Each row below holds a small network's activations on one input, seen along a few directions.
Each table varies a few parts of the input and shows all the possible inputs, shuffled.
A made-up example of a description, with smaller parts first: one of 2 separate values, together with either a single point or one of 11 places around a ring or (one of 4 places along a line, together with one of 5 places around a ring).
Shared parts are said once, and a part with two or three values counts as separate values.

Other details of the inputs shift rows strongly along two fixed directions, in all tables alike. That doesn't count.

Table:
r1: [ 23  14  -4   4   1   5   3   0  -2   4 -17  12  -3]
r2: [ 26   9  -4   7   8   8  -2  -5  -9  -6 -10   5  -6]
r3: [-10   0   2 -14 -12  12  -8   1  25  -3  18 -14  21]
r4: [ 20  11  -7   4   1   7   6  -5   0   8 -16  14  -4]
r5: [-21 -22  -1  -2 -17 -32  -3  27 -20  15 -12  -5 -32]
r6: [-14   1   4 -15  -6  14   4   7  19  -7  19  -7  22]
r7: [ 21  12 -11   5  11  -2   2  -9   1  -4 -18   4  -3]
r8: [-17   1  11  -8  -1  15   0   0  13  -9  26   0  21]
r9: [-10  -1   0 -12  -6  14  -6   3  21  -8  18 -16  22]
r10: [ 23   5  -1   0   2   4  -7  -7  -3   4 -21  12  -1]
r11: [-12  -6  10 -16 -11  11 -11  -3  25  -1  13 -10  22]
r12: [ -8   2   5 -17 -11   9  -8   6  21  -8  18 -10  22]
r13: [-22 -22 -11  11  -7 -28  -9  19 -26  10   3 -13 -34]
r14: [ 18   5  -2   2   2   8  -1 -13   0  12 -22  12  -4]
r15: [ 19   3   1  14  11   5  -4 -10 -18  -3 -10  12   4]
r16: [ 17   1  -1  18  11   7  -4 -15 -14   1 -11   9   3]
r17: [ 20  11  -9   5   1   9   2  -9   1  10 -17   8  -5]
r18: [-14  -2  11 -18  -7   0  -6  -6  27  -8  10  -7  21]
r19: [-15  -3  14  -5   2   3  -3 -11  13 -15  20  -7  27]
r20: [ 25  10 -11   4   8   7  -2  -1  -6  -2 -15   6  -1]
r21: [-14   4   7 -18  -6   3   7  -1  29  -2  17  -5  19]
r22: [ 20   9  -5   9   7  12   4 -10  -6   2 -10   5  -9]
r23: [ 22  12  -9   4   5  -3   1 -11   5   0 -19   7  -4]
r24: [-26 -20  -9   9  -8 -26  -2  19 -27  14   3 -10 -36]
r25: [ 22  11  -5   8  12   0   2 -13  -2  -8 -12   4  -8]
r26: [ 22  13  -7   6   7   7   4   2  -6  -1 -16   9  -1]
r27: [ 12   6   4  13  17  -1  11 -17 -10   3 -11  16   1]
r28: [ 24   7  -7  11   8  10  -2 -10  -5  -2 -10   2  -8]
r29: [ 18   5   0   1   2   7   3  -8  -1  10 -21  18  -3]
r30: [-17  -2  15 -20  -5   2   5  -5  28   0  12  -1  20]
r31: [-15   4   5 -16   0   5   9   1  25  -7  18  -8  20]
r32: [-20 -19  -8   8  -7 -30  -8  24 -30   6   3 -10 -32]
r33: [-18 -17  -4   5 -11 -29   2  29 -26   5   0 -12 -38]
r34: [ 17  12   0  13  12   7   0  -3 -12  -2  -8  16  -3]
r35: [ 16   6   6  16  11   6   3  -7 -17  -2 -11  16   4]
r36: [-17   4  12  -9   5   6   5  -6  18  -8  25  -1  20]
r37: [-27 -26  -1  12  -9 -29   4  19 -33  11   0  -4 -28]
r38: [-14   2   2 -14  -6  16   0   2  20  -4  18 -13  21]
r39: [-27 -26  -3  12  -9 -28   0  15 -32  14   0  -9 -29]
r40: [-53 -25   5 -11 -15 -32  -7  23   0  -7  33 -28  -9]
r41: [ 19  11  -1   6  14   2  13 -12  -1   0 -10  10  -9]
r42: [-12   1  11 -12  -5  16   4   2  17 -11  25  -7  17]
Each input here is: one of 6 places along a line, together with either one of 2 separate values or one of 5 places around a ring.
Changing only the place on the line of 6 turns r41 into r21. The same change can be made to r22. Which row results? -> r17
Changing only the place on the line of 6 turns r35 into r33. The same change can be made to r16. Which row results? -> r28
Which other rows does r38 become when the place on the ring of 5 takes its other values? List them by row number. -> r6, r9, r20, r26
A walk changes only the place on the line of 6. It starts at r19 and steps to r40. List the rest of the walk in order. -> r25, r7, r23, r18
Which other rows does r19 become when the choice among 2 separate values takes its other values? List them by row number. -> r27
Which other rows does r2 become when the place on the line of 6 takes its other values? List them by row number. -> r10, r12, r15, r20, r32

Table:
r43: [ 17   9   2   0   5   2   2 -13   7   0 -13  10   2]
r44: [ 18  10  -4  -1   5  12   6  -4   5   2 -10   8   0]
r45: [ 15   6   2   1   5   3   1 -10   3   2 -14  13   8]
r46: [ 16   8  -3   8   9  10  -5 -10  -3  -3  -5   7   3]
r47: [ 19   8  -4  -1   2  13   0  -5   4   4 -12   7   1]
r48: [ -6 -10 -10  11  -2 -18  -3  11 -22   9  -4  -5 -27]
r49: [-40 -18   2  -8 -10 -20  -1  18   0  -6  26 -24  -3]
r50: [ 15   7   5   8  10   4   1 -14  -3  -5  -5  10   3]
r51: [ 17  15  -6   0   8   4   4  -7   8  -2 -10   7   0]
r52: [ 18  11  -7   1   3   9  -1  -8   7   4 -10   6   1]
r53: [ -9 -13  -3  12  -3 -20   1   6 -23  10  -5  -2 -27]
r54: [-18   0   8  -9  -1  13   1  -3  19 -12  28 -12  25]
r55: [ 13   5   2   1   4   7  -1 -11   3   6 -15  14   7]
r56: [-23  -3  17 -10  -1  13   3  -3  15  -9  29  -3  30]
r57: [ -6  -9  -7   8   0 -20   3  15 -23   3  -5  -4 -28]
r58: [ 18  10  -6   0   4   8  -4  -8   7   2 -12   6   2]
r59: [-15  -2  12 -12  -6  19  -5   2  17 -10  28 -11  26]
r60: [15 13 -3  7 13  6  3 -8 -2 -7 -3  7  2]
r61: [ 17  10  -3   7  10   6  -3 -10  -2  -7  -4   6   4]
r62: [ -6  -9 -14   4  -4 -21   5  10 -12  12 -12  -6 -28]
r63: [ -4 -12 -10   3 -12 -18  -5  17 -17  12 -15  -4 -25]
r64: [ -8  -8  -5   3  -4 -27   7  10 -12  10 -12  -1 -30]
r65: [-43 -21  10  -8 -13 -17   3  16  -1  -2  29 -18  -6]
r66: [-16   3  12 -11  -4  14  -1   5  15 -15  28  -9  27]
r67: [ 18   9  -6   1   5   3  -1 -11   7  -1 -13   4   4]
r68: [ 20  10  -3   0   1   8  -2  -4   3  -1 -13   7   5]
r69: [-17   2   8 -11  -1  13   0   0  19 -13  30 -10  23]
r70: [ 19  12  -3  -2   6   8   5  -4   6  -1 -11   7   1]
r71: [ 17   8  -7   2   4   9   0 -11   6   4 -12   4   3]
r72: [-12 -12  -2  11   3 -25   5  10 -26   7  -6   3 -22]
r73: [15 10 -1  9  7 14  3 -5 -7 -3 -3  9  4]
r74: [ 15   8   1   1   3   8   3 -13   6   6 -12  10   1]
r75: [16  9 -1  6 10 14  4 -6 -5 -3 -3  8  1]
r76: [ 17   7  -3   8  10   5  -2 -13  -2  -6  -6   4   6]
r77: [-45 -25  10  -7 -15 -16  -4  18  -5   3  27 -16   1]
r78: [ 21   9  -3  -2   3   7  -1  -5   5  -1 -13   6   2]
r79: [-10 -10  -2  10   2 -25   6   8 -22   5  -4  -1 -28]
r80: [ -9 -14  -2  11  -2 -21  -2   6 -23   8  -7  -2 -27]
r81: [-15   3   6 -18  -4   7   1  -1  29 -11  20 -13  25]
r82: [-44 -21   7 -15 -18 -19   4  21   5   6  21 -15  -2]
r83: [-22  -6  18 -10  -3  12  -6  -3  15  -9  25  -4  31]
r84: [ 17  11  -4   2   2  12   5  -3   3   2 -10   9   3]
r85: [-15  -2   6 -18  -9  11  -7  -3  28  -7  18 -14  26]
r86: [16 13 -7  0  6  8  5 -7  7  2 -9  8  0]
r87: [ 14  10   1   1   6   7   9 -12   6   3 -10  11  -1]
r88: [ -3 -13 -10   1  -9 -18  -4  16 -15  12 -15  -5 -28]
r89: [ 18  13  -3   1   4   8   4  -2   4  -1 -11   8   3]
r90: [-11 -11  -5   4  -3 -27   6  12 -16  12 -13   2 -24]
r91: [-12   3   7 -20  -8   8  -5   1  29 -11  21 -11  24]
r92: [-10 -14  -6   5  -8 -22   2  11 -17  18 -14   2 -24]
r93: [-15  -1  12 -10  -8  19  -6   3  14 -10  28 -10  28]
r94: [-17  -2   8  -9  -4  14  -5  -4  18 -10  27 -14  27]
r95: [-38 -23   6 -11 -17 -13  -9  23  -3  -3  25 -23  -4]
r96: [ 15   6  -3   9   9   9  -4 -13  -3  -3  -7   4   5]
r97: [17  7  0  9  4 14 -6 -6 -7 -3 -7  8  6]
r98: [18  9  0  8  6 10 -4 -6 -7 -6 -6  8  6]
r99: [ 19   9  -4   2  -1  13  -1  -4   2   5 -12   8   4]
r100: [-10 -15  -1  11   0 -25  -1   9 -26   7  -7   2 -21]
r101: [ 15   7   2   0   3   6   0 -13   6   3 -14  10   2]
r102: [ -4 -13  -6   8  -3 -20  -3  14 -24   3  -6  -5 -26]
What do these inputs look like to the network? -> one of 2 separate values, together with one of 5 places around a ring, together with one of 6 places along a line
Changing only the choice among 2 separate values turns r78 into r102. The same change can be made to r85. Which row results? -> r96
Which other rows does r83 become when the place on the line of 6 takes its other values? List them by row number. -> r46, r80, r95, r96, r97

Table:
r103: [ 51  31  -6  18  22  34   3 -23  -2 -15 -13  16  14]
r104: [-32 -19   4 -16 -20 -18  -5  15   9   6   7 -16   4]
r105: [ 33   4 -16  26  18  -2  -4  -6 -36   7 -34  17 -21]
r106: [-17 -19 -14  12   1 -31  -3  21 -31   3  -3 -12 -33]
r107: [-32 -13   1 -16 -14 -24   2  13  12   0  10 -19   1]
r108: [  1  12  16  -4  11  22   6 -21  19 -16  17   8  31]
r109: [-25 -17   4 -18 -23  -9 -12  19   8   2  15 -19  -8]
r110: [ 13  24   0 -11  10  41  10 -25  39  -6  13   2  37]
r111: [-27 -16   2 -16 -15 -20  -5  10  15  -2  14 -24  -7]
r112: [-31 -10   0 -17 -15 -20   7  23  10   0  14 -14   1]
r113: [  3   7  24  -6   6  28   4 -16  13  -9  17  10  30]
r114: [ 10  12   8  -2   0  34  -7  -6  12 -17  19  -4  33]
r115: [ 32   5 -13  28  15  -7  -3 -11 -34  12 -31  21 -21]
r116: [ 19  23   8 -17   4  32  -3 -18  37 -17  11   1  30]
r117: [ 31   7  -3  24  21  -7  15 -13 -31   7 -29  24 -32]
r118: [-30 -16   3 -16 -21 -15   0  25   7   5  11 -11   4]
r119: [-22 -24  -1  12  -7 -30   0  14 -33  13  -6  -1 -33]
r120: [-27 -13   4 -18 -21  -9  -5  28   6   4  14 -13  -4]
r121: [  3  12   8  -3  11  18  -2 -16  18 -16  20   2  34]
r122: [ 51   8 -17  22  11  -6  -4 -18 -22  18 -55  22 -33]
r123: [-22 -20  -3  15  -7 -31  -4  15 -32  14  -6  -3 -32]
r124: [-28  -7   1 -18 -15 -15   2  26  10  -2  18 -16  -7]
r125: [ 30  11 -11  30  21 -11   7 -14 -29   8 -32  22 -28]
r126: [ 14  18   3 -10   3  46   2 -23  35   1   9   6  40]
Changing only one part turns r125 into r123. The same change can be made to r112. Which row results? -> r118
What do these inputs look like to the network? -> one of 2 separate values, together with either a single point or one of 5 places around a ring or one of 6 places along a line
Which other rows does r111 become when the choice among 2 separate values takes its other values? List them by row number. -> r122
